A small network was shown many inputs. Here are its activations along a few directions, one row for each input.
In each table, some parts of the input vary, and every possible input appears once, in random order.
A made-up example of a description, with smaller parts first: one of 6 places along a line, together with either a single point or (one of 2 separate values, together with one of 5 places around a ring) or one of 11 places along a line.
Shared parts are said once, and a part with two or three values counts as separate values.
(in the rows, 128 means zero)

Other details of the inputs shift rows strongly along three fixed directions, in all tables alike. That doesn't count.

Table:
row 1: [112 191 149 122 145 108 142 130  82 114 162 139]
row 2: [122 147 121 110 119 115 157 125  89 109  89 134]
row 3: [101 165 103 119 116 118 145 111  83 109  89 119]
row 4: [127 112 129 115 142 158 145 163 158 126 162 128]
row 5: [143  88 153 156 147 139 109 144 165 140 140 119]
row 6: [136 143 122 131 127 122 141 110 112 132 137 131]
row 7: [ 96 105 103  87 101 164 155 181 145 108 108 123]
row 8: [163  98 136 154 135 130 122 122 145 138 149 122]
row 9: [116  69 127 104 117 173 138 180 159 132  93 124]
row 10: [154 129 133 154 127  98 100  84 122 132 138 130]
row 11: [ 95 162 141 109 130 139 132 147 123 119 184 135]
row 12: [148  80 142 148 127 142 107 141 169 131 154 123]
row 13: [130 160 138 144 133 114 111 104  99 131 130 126]
row 14: [138 153  95 118 123 109 148  92 102 123  92 134]
row 15: [148 107 126 159 128 115 111  95 120 129  97 117]
row 16: [ 92 157 150 117 141 146 135 147 116 124 168 131]
row 17: [ 95 151 134 106 127 151 138 161 115 124 135 130]
row 18: [128 161 143 143 144 103 112 114 131 133 169 134]
row 19: [146  88 148 152 134 141 105 141 156 146 125 128]
row 20: [130  97 132 106 135 166 144 166 164 134 149 134]
row 21: [ 93 157 136 101 131 141 134 168 131 124 176 136]
row 22: [106 110 154 116 136 167 128 168 145 130 157 128]
row 23: [106 181 110 105 115 112 134 116  90 114 131 131]
row 24: [107 189 109 115 134 117 154 117  87 115 150 133]
row 25: [116 133 159 139 141 149 115 157 140 138 167 131]
row 26: [126 163 152 146 154 110 109 115 115 139 154 128]
row 27: [130 149 140 135 132 116 109 115 122 129 167 134]
row 28: [150  95 155 166 135 136  99 129 154 145 137 127]
row 29: [118  71 110 102 107 160 142 180 166 119 102 121]
row 30: [119 181  93  99 128 109 155 102  86 115 106 134]
row 31: [149  64 107 132 109 130 131 114 146 133  35 119]
row 32: [146  86 140 147 134 133 106 148 174 137 151 124]
row 33: [123 125 127 106 131 148 147 146 128 131 147 136]
row 34: [164  92 143 147 133 138 121 122 150 146 147 130]
row 35: [165 105 112 147 121 115 128  92 127 138 101 132]
row 36: [125 140 120 129 125 114 125  97  95 125  96 124]
row 37: [122 162 157 152 145 122 109 115 112 134 169 129]
row 38: [ 98 168 141 109 131 137 126 158 123 123 186 137]
row 39: [105 147 129  91 143 156 153 163 134 125 169 136]
row 40: [156 126 143 169 141 102  96  96 127 147 118 126]
row 41: [148 114 122 154 126 108 113  98 124 139  81 126]
row 42: [151 145 151 172 138 102  87 105 136 140 178 137]
row 43: [121 135 152 122 145 130 116 149 150 135 181 132]
row 44: [155  98 156 162 133 132  93 130 167 141 175 132]
row 45: [ 92 156 146 110 146 143 133 164 123 131 159 131]
row 46: [119 186 105 107 121 108 153  99  72 123 120 131]
row 47: [171 114 110 141 129 109 124  86 128 134  93 131]
row 48: [116 107  81  74  94 129 160 128 121 112  40 120]
row 49: [ 84  93 112  83 108 177 164 191 145 117  86 125]
row 50: [126 143 108 127 114 104 128  92 107 118 111 130]
row 51: [116 119 144 117 125 152 121 161 153 127 171 133]
row 52: [162 110 120 147 119 100 103  82 122 131 108 128]
row 53: [161 105 142 148 134 131 121 119 140 144 152 131]
row 54: [131 138 113 118 120 107 123 113 118 129 107 130]
row 55: [132 113  97 118 111 113 136 118 130 118  78 119]
row 56: [115  73 119  92 110 162 143 177 169 127 106 129]
row 57: [142 139 101 128 119 113 147 102 102 124 103 121]
row 58: [134 170 145 146 138  96 135 106  91 118 140 139]
row 59: [155 121 166 167 159 117  91 110 146 150 156 125]
row 60: [ 92 105 106  81 102 162 159 182 147 114 107 131]
row 61: [ 94 167 116 111 133 125 148 130 103 114 112 117]
row 62: [ 94 176 112 106 114 119 144 118  98 111 137 134]
row 63: [149 128 134 151 137 105 111  91 122 138  98 122]
row 64: [ 87 152 147 117 140 149 139 152 120 122 168 132]
row 65: [104 149 113  94 133 147 164 150 126 118 138 136]
row 66: [129 170 139 152 136 106 106 114 118 124 181 127]
row 67: [105  95 133 113 120 168 141 162 146 124 118 126]
row 68: [168 113 108 149 133 109 124  93 132 130 103 126]
row 69: [121 161 138 139 139 106 115 123 129 133 169 135]
row 70: [ 90 153 124 113 124 146 146 161 114 116 127 121]
row 71: [113 174  94 102 118 114 158 105  81 118 109 135]
row 72: [151  68 138 135 127 137 114 136 183 138 125 125]
row 73: [130 175 127 140 124  98 111 102 105 128 146 135]
row 74: [123 132 147 140 142 129 112 137 142 124 189 127]
row 75: [171 112 120 145 124 111 122  88 117 141 110 127]
row 76: [157 115 117 141 121  97 110  93 133 134  96 126]
row 77: [107 119  84 104 100 133 157 135 107 112  40 116]
row 78: [123 163 133 148 130 113 119 103 100 127 126 128]
row 79: [128 100 122 111 120 157 154 151 141 130 130 130]
row 80: [166  79 122 145 115 116 136 115 127 120  66 124]
row 81: [121 146 136 135 128 128 122 122 110 128 126 126]
row 82: [108 106  82  98 102 136 160 139 114 113  30 114]
row 83: [157 124 136 176 133 107  97  93 122 134 117 119]
row 84: [138  69 156 142 141 157 118 154 181 142 133 122]
row 85: [162  95 114 144 109 108 108 104 140 136  86 128]
row 86: [148  90 166 156 150 139 100 141 168 150 151 126]
row 87: [161  89 114 134 115 110 115  98 147 135  79 123]
row 88: [ 92 153 132 101 137 138 144 163 139 114 168 124]
Each input here is: one of 4 places along a line, together with either a single point or one of 5 places along a line or (one of 2 separate values, together with one of 8 places along a line).
The inputs of row 3 and row 22 match in every part but the place on the line of 4. If row 68 is changed in the same way as row 3 into row 22, which row does it become?
> row 30
The inputs of row 43 and row 18 match in every part but the place on the line of 4. If row 17 is changed in the same way as row 43 into row 18, which row does it become?
> row 28
The inputs of row 62 and row 12 match in every part but the place on the line of 4. If row 72 is changed in the same way as row 62 into row 12, which row does it become?
> row 88
Start at row 61 and move only the place on the line of 8, one step at a time. The first step leads to row 5. Which rows follow, in order?
> row 82, row 77, row 70, row 83, row 3, row 15
Change only the place on the line of 5 in row 8. List by row number the other rows that result.
> row 4, row 24, row 57, row 68
Change only the choice among 2 separate values in row 84. List by row number the other rows that result.
> row 72
Change only the place on the line of 4 in row 36. List by row number the other rows that result.
> row 15, row 16, row 64
